Each row below is a small network's average activation on inputs in which a field has the value named, seen along a few directions.
Values that are neighbours, or in one group, have similar rows; names and order tell nothing.
In the rows, 128 means zero.

MIV, 6 values:
muzav: [150 145 155 124 113 151  78 121 136 133 131 144 128 140 144 167 148 114
 104 140 109 119 122 133]
fev: [112 137 116 119 112 118 194 101 138 143 109 108 133  94  97 127 106 147
 156 107 122 149 132 126]
boze: [178 135 148 121 128 165  36 147 134 124 149 139 114 157 147 185 159  90
  94 146 111 112 123 126]
noki: [110 132 131 136 125 117 157 123 125 126 113 154 142 111 148 105 129 143
 134 129 118 122 135 144]
tiz: [ 87  75 115 130 163  95 191 138 112 127 117  82 137 143 109  55 100 162
 148 102 171 142 122 123]
fugol: [130 144 104 139 128 122 112 138 122 114 149 140 114 123 122 129 127 112
 131 144 137 123 134 116]
The values of MIV form a line.
Name the neighbours of fev, in listed order.
Answer: noki, tiz

FAVU, 6 values:
tib: [171  72 105  97 159 130 115 166 123 147 144  97 114 157 139 122 122 101
 131 110 134 114 126 121]
kotak: [138 185 166 154 113 173  51 126 142  89 127 165 125 122 128 200 173 118
  95 161 101 135 136 138]
rifi: [ 72 117 162 145 128 105 178 106 119 127  94 144 163 127 152  68 124 178
 126 122 135 129 122 152]
vafu: [ 93 151  90 175 156 114 127 162 110  64 146 153 114 109 110 100 135 130
 140 157 157 136 152 121]
fil: [184 142 124  93  87 136  81 106 137 181 157 139 114 142 152 171 122  83
 115 133 105  98 112 113]
vigi: [109 100 120 104 125 111 217 101 137 160 100  70 138 111  87 107  91 159
 161  84 136 157 121 123]
The values of FAVU form a 2 by 3 grid.
Name the neighbours of tib, in listed order.
Answer: vafu, fil, vigi

VAMA, 6 values:
vemol: [111 160 161 167 136 150  77 143 125  77 120 177 137 127 150 144 170 135
 100 161 117 126 140 149]
lirir: [103 147 149 138 103 114 135  98 124 138 122 158 144 127 152 107 126 143
 119 139 125 116 119 136]
tozuz: [243 111  96  71 115 155  33 153 137 182 184 121  88 164 155 200 131  38
 112 131 103  86 117 102]
rugev: [ 78 150 149 115  72  98 220  40 141 180  98 100 153 103  94 106  83 176
 149 100 132 151 105 121]
nifi: [ 84  33  96 122 200  92 243 169 111 117  95  54 140 130  96  32  95 177
 174  76 173 159 137 134]
lage: [149 166 116 155 141 159  60 164 129  75 149 158 106 118 121 179 163  98
 115 162 118 130 150 126]
The values of VAMA form a line.
Name the neighbours of tozuz, in listed order.
Answer: lage
Name the neighbours of nifi, in listed order.
Answer: rugev
